Each row has a name. Each piece below is followed by the name of the row it came from, unless a question asks for something else. Each question is about the rows just above it. Some pieces are copies with a little noise. Places in a row count from 1.

[-0.33 -0.74  1.67 -1.70 -2.81 -6.70  3.05  8.98 -1.06 -4.26 -1.29 -6.35
 -2.66  2.69] = vilom
[-0.96 -3.37  0.83 -2.03 -1.53 -5.64  2.86  5.66 -2.43 -4.11  0.68 -5.75
 -4.26  4.38] = lovel
[-0.98 -1.20  0.41 -1.20 -2.43 -6.80  2.07  8.17 -1.68 -4.44 -0.29 -5.95
 -2.87  2.09] = Debi
Changed Debi: [-0.98 -1.20  0.41 -1.20 -2.43 -6.80  2.07  8.17 -1.68 -4.44 -0.28 -5.95
 -2.87  2.09]. Place and old value:
11, [-0.29]
Among the named rows, does one hold [-1.68 -4.44 -0.29 -5.95] next to each other, in this order?
yes
asked: [-0.98 -1.20  0.41 -1.19 -2.43 -6.80  2.07  8.17 -1.68 -4.44 -0.29 -5.95
 -2.87  2.09]
Debi

[-0.30  0.54 -0.10 -1.67  1.15 -6.07 -0.85  0.55 -0.78 -2.22  0.49  4.48
 -2.90 -0.85  1.92 -0.66  0.08  2.76  0.61 -6.27  7.79  1.80  0.26  3.88] : vigep
[-0.48 -0.98  2.40 -1.43 -1.56 -1.08  0.88 -1.32 -3.95 -2.27  0.16  4.02
  0.04  0.23 -0.47  4.55  2.12  5.03  0.06 -4.03  4.34  1.60 -3.56  2.14] : lovel
[-0.30  0.54 -0.10 -1.67  1.15 -6.07 -0.85  0.55 -0.78 -2.22  0.49  4.48
 -2.90 -0.85  1.92 -0.66  1.27  2.76  0.61 -6.27  7.79  1.80  0.26  3.88] : kuzo
Does one of the named rows hold [ 0.16 -2.27 -3.95 -1.32  0.88] side by side, in this order?
no
Among the named rows, does one hold [2.12 4.55] next to each other, in this order?
no
Changed kuzo: [-0.30  0.54 -0.10 -1.67  1.15 -6.07 -0.85  0.55 -0.78 -2.22  0.49  4.48
 -2.90 -0.85  1.92 -0.67  1.27  2.76  0.61 -6.27  7.79  1.80  0.26  3.88]. Place and old value:
16, [-0.66]

[ 0.28 -1.38  1.37 -2.79 -1.74  9.00 -6.40  1.41  0.30 -1.17  1.47  1.69
  2.39  2.43  4.54  0.74 -2.81 -0.69  2.07  0.84 -2.78]  zupeb
[-4.15 -0.25  5.16  6.19  4.01  5.24  7.55 -0.52 -1.58  0.98 -9.90 -1.89
  3.02  3.55  2.37 -0.40  1.12  0.34 -2.22 -0.42 -2.48]  nirik
[ 0.98 -5.74  1.79 -2.39 -1.11  2.62 -0.52 -1.61 -3.70  3.23 -4.32  4.26
  1.71 -3.53 -5.40  1.03  0.37 -0.44 -0.81 -1.77  0.49]  fam
[-0.10 -2.26  3.19  2.17  1.36 -2.84  1.44  0.69 -0.41 -5.47 -7.63  2.63
  4.20 -5.94  0.79  0.10 -0.29  1.21  0.05 -1.26  1.87]  Samid
[ 2.40  1.65  3.84  4.50  4.91 -0.80  0.57 -0.20  2.84  1.07  3.64  3.16
 -1.78  5.62  4.83  0.07  1.51 -5.14 -3.55  1.49  1.44]  lovel
[-0.53  3.26 -0.07 -0.07 -1.83 -1.37 -1.33  1.27 -2.20  3.30 -6.55 -3.55
  1.39  1.05 -8.39 -0.85  0.84 -0.03  0.32 -1.00 -0.79]  Zivus
[-2.47  0.32  3.06  3.00 -0.94  5.21  9.21 -0.79  1.67 -0.49  4.71  1.08
  2.64  4.10 -1.59 -0.22  0.33  0.62  2.72 -0.16 -0.36]  baf
[ 4.41 -3.19 -3.18 -5.89  3.18  5.60  3.11  0.69  1.39 -2.86  6.43  2.77
  0.88  3.29 -7.38 -1.46  2.55  1.51 -0.05  3.21  0.38]  vigep
Where does [ 0.28 -1.38  1.37 -2.79 -1.74  9.00 -6.40  1.41  0.30 -1.17  1.47  1.69
  2.39  2.43  4.54  0.74 -2.81 -0.69  2.08  0.84 -2.78] differ from zupeb, and what was there?
19, [2.07]
asked: [ 4.43 -3.20 -3.18 -5.89  3.19  5.60  3.10  0.70  1.39 -2.86  6.44  2.77
  0.89  3.29 -7.40 -1.45  2.56  1.52 -0.06  3.21  0.39]
vigep
Is [-0.94  5.21  9.21] printed in one of the named rows, side by side and in this order?
yes
Where does [-0.10 -2.26  3.19  2.17  1.36 -2.84  1.44  0.69 -0.41 -5.46 -7.63  2.63
  4.20 -5.94  0.79  0.10 -0.29  1.21  0.05 -1.26  1.87] differ from Samid, and what was there?
10, [-5.47]

[ 1.41 -6.21  2.40 -5.66  6.13 -3.57 -5.33]  nirik
[ 5.90 -0.99 -0.26 -1.54 -0.16  2.43  3.28]  vilom
[-2.17 -8.92  2.47 -7.72  2.93  0.17 -3.67]  Zivus
[-6.34 -1.44 -3.98  1.90  4.93  2.18 -1.38]  baf
[ 0.85  0.18 -2.33 -1.75 -1.97 -0.63  2.33]  Debi
[ 4.09  4.36 -6.27 -0.58 -2.81  1.83  3.23]  vigep
[ 6.52  1.89  0.66  1.44  0.41  1.43 -0.97]  Samid
[-5.73 -0.51  6.91  0.02  2.50  1.00  1.93]  kuzo
[-1.15  1.75 -1.56 -1.97  0.76 -1.42  1.06]  lovel
[-0.02  1.86  0.24 -2.29 -2.87 -1.00 -2.80]  fam
[-3.51  4.27  2.24 -0.35  1.67 -3.02 -1.55]  zupeb
asked: [-1.15  1.74 -1.56 -1.96  0.76 -1.42  1.06]
lovel
asked: [ 4.09  4.37 -6.27 -0.57 -2.82  1.84  3.23]
vigep
asked: [-5.72 -0.51  6.92  0.01  2.51  1.00  1.93]
kuzo
Changed vigep: [ 4.09  4.36 -6.27 -0.57 -2.81  1.83  3.23]. Place and old value:
4, [-0.58]
asked: [ 6.51  1.89  0.66  1.44  0.41  1.43 -0.96]
Samid

